x =
[[127 126 126 137 131 144 142 135]
 [109 155 110 119 102 136 115 145]]
Counting starts at 0.
The entry directly above 119: 137
Which number is the entry at row 0, column 2?
A: 126
The top-right entry is 135
Which number is the entry directly below 135?
A: 145
Which number is the top-left entry?
A: 127
Which number is the entry in row 1 and column 0?
A: 109

[151 114 123 127 139 112 148 122 122 150 125 152 126]
The third entry from the right -> 125
The third entry from the left -> 123
The second entry from the left -> 114
Find the entry just left of 126.
A: 152

M =
[[131 129 122 129 131 133 122 131 129 129 132 130 132]
 [130 129 125 129 130 129 127 129 130 129 129 129 129]
 [130 130 120 132 130 131 130 133 132 129 130 129 131]
 [128 128 153 128 132 133 130 129 129 129 129 130 130]]
Give the first entry on the main diagonal.
131
The bottom-right entry: 130
Give the bottom-left entry.
128
Give the 5th-last entry, reading row by row.
129
The third entry on the diagonal from the top-right corner -> 130
Give the last entry of the smallest entry's row.
131
Give the largest entry in the first row.
133
The top-right entry -> 132
The bottom entry of the column that holds the smallest entry is 153
The top entry of the column that holds the smallest entry -> 122
The entry just right of the smallest entry -> 132
Give the 4th entry from the end, reading row by row.
129
The entry just left of the largest entry -> 128
The 5th entry in reading order: 131
Give the entry directly above 120.
125

grid =
[[131 128 123 123 129 130 132 130 127]
 [127 126 138 111 139 128 131 127 129]
 [127 130 135 122 131 126 134 134 135]
 [127 131 121 127 131 155 128 126 125]]
The fifth entry, reading row by row is 129
The entry just left of the largest entry is 131
The bottom entry of the column that holds the largest entry -> 155
The second largest entry -> 139
The smallest entry in the last column: 125
Find the second entry on the main diagonal.
Answer: 126
Find the largest entry in the last column.
Answer: 135
The bottom-left entry -> 127
Find the smallest entry in the last row.
Answer: 121
Find the last entry in the row that holds the smallest entry.
Answer: 129
Find the top entry of the column that holds the smallest entry.
Answer: 123
Find the first entry, reading row by row.
Answer: 131
Find the third entry from the end, reading row by row.
Answer: 128

[112 136 112 107 123 133 136]
The entry just right of 133 is 136
The entry just right of 123: 133

Read these off the array that follows. Indices start at 0.
1) What is the entry just left of the centre entry?
2) What is the entry at row 0, column 0?
3) What is the entry in the bottom-left corner?
4) What is the entry in the top-right corner?
5) What is the entry in the bottom-right corner?
6) What is the entry at row 0, column 1?
7) What is the entry at row 0, column 2?
8) What is the entry directly below the smallest entry?
[[141 134 107 150 119 117 150]
 [117 124 136 137 125 117 123]
 [120 132 139 132 120 118 128]
 [130 107 106 128 150 148 125]
 [119 131 133 118 138 124 123]]
1) 139
2) 141
3) 119
4) 150
5) 123
6) 134
7) 107
8) 133

W =
[[129 127 128 127 128 139]
 [129 130 128 128 126 128]
 [128 128 128 128 132 127]
 [127 128 128 128 137 127]
 [128 129 128 128 129 154]
 [127 128 128 128 123 127]
 [128 128 128 128 127 126]]
Counting starts at 0.
The entry directly above the smallest entry -> 129
The entry in the top-right corner is 139
The entry just right of the smallest entry?
A: 127
The entry in the bottom-left corner?
A: 128
The entry in the bottom-right corner -> 126
The entry directly below the smallest entry: 127
The entry at row 1, column 0 -> 129
The entry in row 0 and column 2 is 128
The entry directly above the largest entry -> 127
The entry in row 0 and column 0?
A: 129
The maximum?
A: 154
The entry at row 0, column 1?
A: 127
The entry in row 2 and column 2: 128

A = 101   99  124  156
The entry just left of the smallest entry -> 101
The entry just right of 124: 156

Questions about the table below. Indices start at 0.
1) What is the top entry of the column that holds the largest entry?
2) What is the entry in row 0 and column 0?
3) What is the entry in row 1 and column 2?
4) What is the entry at row 0, column 1?
5) What is the entry in row 1 and column 0?
6) What is the entry directly below the largest entry?
7) What is the entry in the bottom-right corner?
8) What is the bottom entry of the column that holds the largest entry?
[[130 134 128 126 122 126 128 128 126 130 124 134]
 [142 116 132 129 157 119 125 127 125 126 129 131]
 [126 128 126 128 120 134 129 129 126 127 116 131]
 [126 125 127 130 125 131 128 129 128 126 132 126]
 [124 132 125 126 120 133 129 128 128 129 116 128]
 [135 122 132 131 136 121 126 128 127 127 145 129]
 [126 129 128 129 119 130 128 129 128 128 132 129]
 [126 128 128 128 126 128 128 128 129 128 132 125]
 [124 129 126 129 119 133 129 129 128 127 128 128]
 [128 125 128 128 137 127 128 127 129 127 127 124]]
1) 122
2) 130
3) 132
4) 134
5) 142
6) 120
7) 124
8) 137
